These are the activations of a small neural network, seen along a few directions. Each row is one input.
In each table, some parts of the input vary, and every possible input appears once, in random order.
Descriptions start from the smaller parts, as in this example, which fits no table here: one of 6 places along a line, together with either a single point or one of 11 places around a ring or (one of 3 separate values, together with one of 8 places around a ring).
Shared parts are said once, and a part with two or three values counts as separate values.

Other details of the inputs vary at random and push rows far along three fixed directions, the same in every table; ignore that.

A family of inputs:
r1: [-11  13  70   8  -3 -11   9  16 -16  17 -32 -26  -4  -7]
r2: [ 24 -13  56  13 -21  -1  -4   0 -29   1 -10  -4 -36 -24]
r3: [ 11 -13   1  10 -19   5  22 -24 -11 -18   7 -33 -11 -12]
r4: [-33  29 -64 -23  45  -7 -31  17  22  10   4  33  59  35]
r5: [-14  -9 -46  12  24   0  26  18  38 -16  10 -26  40  17]
r6: [-21  23  47 -13  13   1 -19   7 -17  30 -45  13   6  -5]
r7: [ 16 -21  -1  11 -27  -1  21  -9   0 -14  17 -16 -26   4]
r8: [  1  -2 -38  -5  -1   2   1 -11  10 -10  19  13  14  15]
r9: [-39  27 -14  -6  46  -6  -1  50  44  15 -33  12  63  28]
r10: [-21  32  73 -17  22  -9 -21  41   5  41 -69  24  20  -2]
r11: [ -9  20  56  -5   5  10 -16   9 -24  23 -37  -5  -6 -15]
r12: [  7 -16 -32  12   1   3  23  -6  20 -18  10 -30   8   3]
r13: [ 29   5   9 -38 -10  22 -53 -32 -30  30 -14  46 -45 -17]
r14: [ 20 -18   0  20 -23   0  19  -6 -10 -16  24 -13 -15 -14]
r15: [-22  26 -77 -28  36   4 -31   3  18   8  19  40  54  28]
r16: [ -5  22  40 -14  13 -24 -17  21  -7  17 -33  22   4  -5]
r17: [ 10 -12 -17  22 -10   8  25 -13  11 -11   3 -27 -15  -4]
r18: [  9 -22  -3  20 -21  -1  15 -10   7 -21  25 -15 -10  -1]
r19: [ 34   9  -3 -49  -5  24 -60 -32 -29  17 -11  47 -40 -17]
r20: [ 10  -2  14   0 -17   4  -7  -3  -7   5   2  15  -9  -8]
r21: [-16  30  66 -15  14  -5 -30  22 -12  40 -53   8  17  -4]
r22: [ 46   6 -43 -55 -10  36 -72 -56 -29  16   7  55 -37 -16]
r23: [  9 -18 -13  10 -14  -6  17  -5   3 -17  28 -23 -20   3]
r24: [-12 -11 -21  20  -2  12  27 -15   2 -21  11 -31   5  -6]
r25: [  9  -7   3   9 -25   5  25 -27  -2 -16  11 -29 -12  -9]
r26: [-21  14  39   6  18   2   0  25 -14   4 -43  -8  17  -6]
r27: [ 15  -8  68   7 -22  -7  11   9 -16  -1 -17  -8 -45 -10]
r28: [  2   8 -25 -14   1   2 -15   0  -3   7  11  18   3   3]
r29: [-24  -1 -15  13   7   1  32   3  15 -15  19 -40  23   7]
r30: [  5  -3  60  16 -10 -16  19  23 -24   2 -16  -7 -17 -10]
r31: [  8  -3  59  12 -15 -14  11  25 -25   6 -21  -4 -24 -12]
r32: [ -7  -5 -21   8   9  -8  18  -3  13 -23  32 -19   7  14]
r33: [-38  26 -15  10  37 -12  12  49  38   2 -34  -2  52  30]
r34: [ 39 -20  43   8 -39   6  -4 -32 -28  -2  18 -15 -64 -35]
r35: [  7 -14   2   6 -14  12  25 -22 -12 -19  12 -33 -11 -15]
r36: [-35  26 -33 -17  44  -5 -16  22  30  -5  -4  32  54  36]
r37: [-15  -2  67  15   2 -14  19  23   2  21 -38 -18  -4 -10]
r38: [ 19  22 -34 -51  20  26 -68 -31 -19  17  -5  61   2  -1]
r39: [-24  13 -55 -20  29   2 -22  11  16  14  -2  33  28  24]
r40: [  3 -21 -18  23 -13  -1  18  -7   2 -13  27 -13  -8  -3]
r41: [ 52   0 -14 -37 -30  37 -58 -63 -26   8  14  45 -46 -26]
r42: [ -2 -14 -34  13   0  -8  25   3   8 -25  26 -14  14  10]
r43: [ 10 -16 -13  19 -19  -3  18  -4  -1 -13  31 -16  -9  -8]
r44: [  2 -16 -39  21  -9  -4  17  -8  10 -20  41 -20   4   3]
r45: [ -1  -6  62  15 -15 -15  18  25 -20  13 -20  -6 -26 -10]
r46: [ -4  19 -19 -27  16   1 -38   8  -5  23 -12  32   7  11]
r47: [ -1   1  80  12   5 -18  10  26 -21   0 -28  -8 -20  -6]
r48: [  8 -19   5  14 -10   0  22 -22  -4 -20  23 -15 -25  -4]
r49: [-19  22   5  -9  12 -24   2  18  18   2 -12  15  24  11]
r50: [  9 -12 -11  10  -3   6  18  -4  19  -1  14 -34   0   1]
r51: [ -2   5  13 -10   4   0 -13   1 -16  16 -10  23  -5  -3]
r52: [-11  -8 -16  13   6  -8  25   3  20 -28  23 -13  17  22]
r53: [ 12 -20   0  21 -25   1  20 -11  -7 -11  26 -11 -19 -13]
r54: [ 13  -9  46  16 -11  -7   2  13 -24   2 -13  -3 -19 -16]
r55: [-30  21 -63  -7  30  -3 -16  22  26   1  19  26  57  23]
r56: [ 18  -5 -29  -7  -8  11 -17 -14  -9  -4  16  17  -2 -10]
r57: [  0  -8 -10  14 -14  14  24 -20   0 -23  10 -29  -4 -11]
r58: [-36  16   1  -2  42 -15   0  45  28  11 -36   0  58  18]
r59: [-10   2  78  18   2 -13  17  30  -3  24 -49 -16 -15  -7]
r60: [ -2 -16 -33  21  -7  -5  14  -6  14 -23  39 -22   5   4]
r61: [  7 -17  -6  14 -15  -4  22 -11   4 -20  21 -14  -7   9]
r62: [ 25 -16  -7  17 -17   9  19 -14   0 -16  -1 -31 -22  -9]
r63: [ 12 -23  -6  12 -24  -3  24  -9  -5  -9  19 -14 -26  -7]
r64: [ -4  -6 -49   0  -2   1  12   0  21 -16  26   4  17  17]
r65: [  4  -5  -5   7 -13 -24  20  -8  11 -13  25 -20  -9  -6]
r66: [-13   4  63  12   5 -14   9  26  -9   8 -44 -21  13  -8]
r67: [ 49   2 -17 -50 -25  36 -61 -58 -28  18   4  51 -49 -16]
r68: [-33   6 -35   6  20 -28  19  14  33 -11  12  -1  35  17]
r69: [ 10   8  40  -7  -9   0  -8   4 -19  15 -17  21 -13  -3]
r70: [ 11 -23  -6  21 -22  -1  18  -9   4 -18  25 -15 -10  -2]
r71: [ 11  24 -96 -57  18  27 -67 -31   1  20  19  65  20   8]
r72: [ 13  -8  69  14 -12  -8   0  15 -24  -1 -19  -5 -32 -20]
r73: [-17   4 -46  -9  25   3 -11  -8  13  -7  16  18  24  19]
r74: [  1 -17 -31  17 -13  -3  20  -1  16 -21  30  -9  11   6]
r75: [ 13   4  -1 -19  -9   6 -19  -5  -9  14  -7  27 -11  -1]
r76: [ -5  14 -15 -20  15   0 -26   4  -5  14   0  28  14   7]
r77: [ 42  -3 -12 -30 -23  34 -58 -58 -33  20  11  45 -46 -29]
r78: [-63  24  14  15  56 -23  16  74  43  21 -46  -3  69  34]
r79: [-11  34  62 -18  27  -5 -33  35  -4  49 -61  16  10   2]
r80: [ 19 -22  -6  12 -24  -3  21  -4 -10 -16  19 -17 -23  -9]
r81: [  3 -16 -20  16  -2  -8  22  -2   2 -23  22 -18   3   6]
r82: [-14  -9 -15   9  -3   9  28 -17   3 -16  14 -29   4  -4]
r83: [-12 -10 -26   7   6  -4  17   3  15 -17  18  -8  -3  13]
r84: [ -1 -17  -7  16 -15   2  21 -25   7 -12   8 -32   0  -9]
r85: [  4  -2 -26  16   1   3  19   0  21  -9   8 -33   4   8]
r86: [-50  25   4   4  33 -19   7  43  32   4 -34  -4  67  24]
r87: [ 22 -14   1  12 -22   6  25 -17  12 -10   6 -27 -19  -9]
r88: [ -1  -7  -6   7 -14  10  30 -21   2 -21  15 -30  -5  -8]
r89: [-13  28  72 -17  20  -9 -29  33  -4  48 -58  12  11  -5]
r90: [ 0 -4  6  6 -7  0 -4  6 -8  6  2 11 -4 -8]
r91: [ -3  -5  58  17 -11 -14  21  17 -20  10 -12  -6 -21  -9]
r92: [ 12  17 -63 -48  15  34 -77 -42  -4  20   9  68   0  -7]
r93: [  8 -20 -38   8  -9  -3  17  -4   5 -21  27 -16  -5   8]
r94: [ 23  21   1 -49   4  19 -62 -22 -24  27 -12  48 -31 -10]
r95: [-14 -14 -33  17   7  -8  25  -1  13 -17  24 -12  14  14]
r96: [ -6  -8 -17  12   5 -11  21   0  10 -21  30 -23   6  14]
Description of these inputs: one of 4 separate values, together with either a single point or one of 8 places along a line or (one of 3 separate values, together with one of 5 places along a line).
Question: The inputs of r40 and r70 match in every part but the choice among 4 separate values. If r95 is changed in the same way as r40 into r70, which row does it become?
Answer: r61
Question: The inputs of r54 and r44 match in every part but the choice among 4 separate values. If r80 is changed in the same way as r54 into r44, which row does it become?
Answer: r71
Question: Change only the place on the line of 8 in r24. List by row number the other rows that result.
Answer: r6, r17, r37, r59, r78, r82, r84
Question: Start at r27 and move only the place on the line of 5, one step at a time. The first step leads to r67. Which rows follow, in order?
Answer: r7, r75, r64
Question: Change only the choice among 3 separate values in r34. List by row number the other rows that result.
Answer: r32, r94
Question: Change only the place on the line of 8 in r3. List by row number the other rows that result.
Answer: r5, r12, r26, r35, r58, r62, r66
Question: Change only the choice among 3 separate values in r20. List by row number the other rows that result.
Answer: r64, r69
Question: Change only the choice among 4 separate values in r96. List by row number the other rows that result.
Answer: r38, r52, r73

A family of inputs:
r97: [  9 -18  34  29 -17 -22  31  20  30 -12   3 -23   2   9]
r98: [  4 -14  22  35 -14 -22  25  26   6 -19  11 -22   3  -8]
r99: [-16 -12 -24  24   0  -3  11   2  -4  -3  23 -18   8   1]
r100: [-27  17   0 -15  36 -27  -8  44  20  34 -26   3  28  19]
r101: [ 22   1  26 -22 -22  21 -39 -48 -51  21   3  38 -43 -37]
r102: [-12   3 -73 -30  25  12  -6 -38  18 -25  27  23  16  20]
r103: [  3 -19 -37  32  -6  -6  20  10  30 -28  32  -5  31  11]
r104: [ -8  -2 -85 -18  20  12 -21 -30  25   2  33  13   9  13]
r105: [-12  32  35 -16  37  -7 -25  53   4  32 -57  26   2  16]
r106: [  4 -13  23  26 -11 -21  21  21  -6 -15  16 -32   7  -9]
r107: [ 13  -3   8  13 -36  29  34 -50  -4   0   2 -49 -11 -34]
r108: [ 17   4 -28 -25 -14  24 -34 -53 -35   8  30  28 -11 -18]
r109: [  1  13  32 -12 -21  -4 -11   0 -33  18   1   7  -7 -15]
r110: [-22  19 -49 -15  43  -5  -8  34  30   1  -9   3  33  35]
r111: [-16  11 -50 -14  27   1 -16  -7  32 -12  31   1  41  22]
r112: [  6 -17 -42   6 -15  -3  28 -16  35 -39  22  -5   2  21]
r113: [ 25   1  17 -32  -9  25 -39 -47 -51   1  -5  45 -38 -24]
r114: [-11  12 -45 -21   6  10  -5 -30  12   1  35  10  17  13]
r115: [ -1  10  20 -19  11   7 -19 -11 -37  -3 -11  29   0  -1]
r116: [-16 -10  10  12  -9 -10  35 -15   9 -10  28 -25 -14  -1]
r117: [ 23  12 -33 -26 -25  16 -33 -36 -20  11  21  39  -8 -19]
r118: [ 14 -18  11  15 -24   0  21  -5  -9 -28   3   7 -13  -5]
r119: [ -1  -5  -2  17  -6 -17  25  11  -4 -31   5  -4   4   4]
r120: [-39  39  40 -15  45 -34  -5  53  12  12 -52  16  34  32]
r121: [ 34   6  -4 -28  -3  26 -41 -11 -40  17  -9  26 -28 -18]
r122: [  7   7  21  -5   1   9 -32 -14 -27   9   1  19  -2 -12]
r123: [ 12   3 -53 -29  15  31 -40 -35   1   0  12  23 -21   8]
r124: [ 16  16  27 -28 -24   6 -32 -15  -3  33 -21  46 -21  -8]
r125: [  7  12   1 -18   9 -10 -23   2  14   8   4   0  10   4]
r126: [ -4  16  41 -22  16  -5 -11  -4 -17   4 -24  19  -9   6]
r127: [  8 -33 -30  20 -14 -10  35   5  36  -4  18 -19   0  15]
r128: [  8  -9  34  12 -13 -18  27   9 -30 -24  -3 -19 -14  -4]
r129: [  9 -27   3  29 -16  -6  22  19   3   5   3  -4  -6  -9]
r130: [ -5  15  41  -9  18   3 -19  20 -12  17 -33   1 -15  11]
r131: [ -5  -5   5   8 -23 -20  36  -5  10  -9  28 -38  -7   4]
r132: [-24  16  43   0  28   3 -23  43 -25  18 -38  14  10  13]
r133: [-28  13  -9  11   4 -12   1  27  17   9  -5  32  47  14]
r134: [ 32   9  -4 -24  -3  28 -42  -6 -29  17 -16  44 -31 -19]
r135: [  8 -22 -18  21  -6  11  20  22   8 -17  10  -2  -5   3]
r136: [-37  38  82  -5  37 -40  -2  68   8  18 -75  21  19  23]
r137: [-16   1 -26   4  13   8 -23   1  -8  11   5  16   4  -2]
r138: [ 12 -23 -18  17  -7   7  32  16  28 -17  10 -18  -8  21]
r139: [ 30 -23  30  13 -27  30  17 -30 -18  -7 -34 -52 -32 -29]
r140: [-10 -12  28  27  -4  -6   4   2  -9 -14  13 -12  -8 -12]
r141: [ -6 -20  21  26  -6   9   9   9 -20 -14   0 -18 -28  -4]
r142: [  5  17 -76 -17  17  39 -18 -51  34  -7  11 -13  49 -11]
r143: [-30  10 -53   5  32 -17  -3  43  26   9  -1  19  51  16]
r144: [ -2  17  45 -21  18  -1 -41  -4  -6  22 -21  25 -10 -10]
r145: [-33  23 -51 -14  16 -15   3  17  41   5  11  11  44  29]
r146: [  3 -12  18  23 -10 -25  30  17  29 -17  15 -36   0   4]
r147: [ -3 -12  20  15  -6 -11  26   5   2   8  10 -32 -17   1]
r148: [  6 -20  11  19 -15 -18  26  20 -15   1  13 -35 -10 -15]
r149: [  1 -14  30  21  -9 -27  32  27  13  11 -11 -30 -19  -1]
r150: [ 18 -13  19  -3 -28  31  19 -44 -12 -17 -26 -40 -19 -32]
r151: [ 28 -18  14  24 -28  25  28 -40  -6  12 -16 -53 -18 -32]
Question: The inputs of r113 and r101 match in every part but one. If r102 is changed in the same way as r113 into r101, which row does it become?
Answer: r116
Question: The inputs of r112 and r97 match in every part but one. If r136 is changed in the same way as r112 into r97, which row does it become?
Answer: r146
Question: Describe the family of inputs behind these rows.
Answer: one of 5 separate values, together with either a single point or (one of 2 separate values, together with one of 5 places along a line)
Question: Start at r104 and move only the place on the line of 5, one step at a time. The first step leads to r147. Which rows follow, in order?
Answer: r100, r149, r127
Question: Which other rows agree with r105 in the choice among 5 separate values? List them by row number.
Answer: r110, r121, r123, r130, r132, r134, r135, r138, r139, r141
